These are the activations of a small neural network, seen along a few directions. Each row is one input.
In each table, some parts of the input vary, and every possible input appears once, in random order.
Descriptions start from the smaller parts, as in this example, which fits no table here: ring(5) and (point or line(11) or (values(3) and line(6))).
Shared parts are said once, and a part with two or three values counts as separate values.
In the rows, 128 means zero.

Other details of the inputs vary at random and push rows far along two fixed directions, the same in every table; ignore that.

A family of inputs:
x1: [ 64 166 139 128 115 143 110  97  83 171 140 133]
x2: [105 159 136 141 126 134 120 132 140 133 134 120]
x3: [145 104 132 119 138 103 121 133 156 136 137 107]
x4: [124 121 154 124 119 108 100  64  97 113  70 119]
x5: [ 79 170 130 104 118 166 120 147 120 142 143 149]
x6: [133 116 132  74 122 125 116 103 115 117  91 129]
x7: [158  77 128 160 126  81 139 116 106 105  98 132]
x8: [113 127 143 135 121 138  88 132 125 142 140 127]
x9: [181 108  90 142 131 113 192 147 151 120 144 121]
x10: [149  95 118  77 141 113 136 161 164 133 139 120]
x11: [134 136 132 121 127 172 114 148 129 124 203 121]
x12: [ 83 168 130 109 124 142 120 118 111 166 165 115]
x13: [114 110 146 167 133 105 101  96  88 134  85 145]
x14: [173 103 110 148 138 125 144 161 185 143 127 110]
x15: [133 111 116 140 123 102 156 110  94 126 127 134]
x16: [109 133 129 176 135 105 142  97  95 139  73 150]
x17: [ 64 188 156 137 118 134 106 100 109 123 137 132]
x18: [166 107  97 141 139 118 168 152 177 159 121 110]
x19: [176  82  97 130 147 117 171 142 145 141 147 111]
x20: [149 137 103 112 139 166 146 148 143 173 198 117]
x21: [104 140 132 110 131 114 131 110 125 153 145 114]
x22: [155 158 106  55 121 183 142 147 171 120 165 116]
x23: [ 90 160 150 117 120 150  81 135 119 138 168 121]
x24: [ 86 176 137  94 110 151 112  59  84 141 130 120]
x25: [ 89 142 140 151 129  81 140  88 111 129  73 131]
x26: [125 122 119 127 118 116 156 135 102  92 107 160]
x27: [200 111 109 112 133 135 146 128 189 114 117  93]
x28: [ 78 155 149 142 118 151 106  97  71 124 155 139]
x29: [164  79 104  99 143 130 152 165 142 123 142 132]
x30: [ 70 156 143 108 122 155  99 115  67 139 133 167]
x31: [171  85 103  96 129 121 159 165 135 113 150 137]
x32: [150 153 142  79 115 180 101 123 146 126 183  99]
x33: [ 80 137 141 128 127 101 117 124 104 115  63 153]
x34: [159 154 117 129 116 172 146 170 153 105 212 124]
x35: [145 104 110 121 138 130 160 157 138 108 119 145]
x36: [ 77 176 146 158 117 156 122 102  85 113 145 144]
x37: [145  96 112 170 139  91 172 112 119 118  77 133]
x38: [161 132 121 113 118 164 130 165 141 119 221 117]
x39: [141  80 133 156 134  88 113 120 130 142  78 123]
x40: [136 115 138 171 131 119 126 127 120  94 105 138]
x41: [102 125 128  97 124 139 111 142 115 149 128 140]
x42: [124 121 142 167 125 116 106 132 138 123  90 135]
x43: [138 105 140 164 135  88 112 137 148 109  71 126]
x44: [156 101 123 174 124  90 155 120 118  93  92 137]
x45: [134 163 121 142 132 176 131 148 146 143 184 129]
x46: [148 101 140 120 136 105 107 141 158 124 137 112]
x47: [136  88 136 147 137  80 112 122 132 133  82 115]
x48: [107 191 119  99 112 167 135  84 123 136 144 115]
x49: [113 144 122 120 132 152 132 146 118 130 125 159]
x50: [190  80 118 142 145 129 117 161 164 135 145 120]
x51: [102 131 135 109 131 105 131 133 132 112  93 144]
x52: [ 81 118 145 112 128  96 102 117  89 128  74 147]
x53: [160  94 135 185 140 102 119 132 138 111  73 144]
x54: [138 128 110 138 138 107 158 139 160 148 114 110]
x55: [141 160 145 112 115 160 109 110 142 104 126 112]
x56: [118 168 140 117 126 156 114 152 165 122 184 116]
Description of these inputs: values(2) and line(4) and (point or line(6)).
- The inputs of x2 and x33 match in every part but the line(4) part. If x44 is changed in the same way as x2 into x33, which row does it become? => x26
- Change only the line(6) part in x25. List by row number the other rows that result. => x9, x16, x18, x37, x54
- Change only the values(2) part in x36. List by row number the other rows that result. => x28
- Change only the line(4) part in x28. List by row number the other rows that result. => x11, x19, x29
- Change only the line(4) part in x49. List by row number the other rows that result. => x16, x45, x53

A family of inputs:
x57: [ 69 175 138 128 121 147 124 113  86 134 134 153]
x58: [ 91 130 149 169 127 102 110 108  96 123  73 151]
x59: [114  87 145 175 133  71 121 101  87  95  26 162]
x60: [ 44 185 145 123 111 147 110 101  65 138 147 154]
x61: [181  86 100 120 138 116 158 146 161 143 140 114]
x62: [123 166 112  47 124 190 129 149 166 156 205  98]
x63: [186  89 109 131 140 127 142 160 179 146 157 102]
x64: [152 134 116 138 128 142 142 151 167 130 156 114]
x65: [206  65 105 147 140  94 164 157 179 102  98 120]
x66: [121  97 136 170 131  65 134  75  86 111  27 142]
x67: [157 109 123 121 130 138 134 143 136 126 157 120]
x68: [ 54 199 165  90 115 162  75  94 103 141 151 129]
x69: [144 160 119 107 126 183 134 146 142 127 208 115]
x70: [ 75 166 147 123 116 153 106 123  81 121 158 148]
x71: [181 102  99 128 138 116 172 154 172 128 128 114]
x72: [165  72 121 155 143  83 134 149 152 130  91 122]
x73: [138 149 126  65 118 166 107 145 152 133 168 114]
x74: [104 134 149 169 124 103 109  88  94 119  80 132]
- Describe the family of inputs behind these rows. => values(3) and (point or ring(5))
- The inputs of x64 and x65 match in every part but the values(3) part. If x63 is changed in the same way as x64 into x65, which row does it become? => x67
- Change only the values(3) part in x57. List by row number the other rows that result. => x58, x59
- Change only the values(3) part in x70. List by row number the other rows that result. => x60, x72
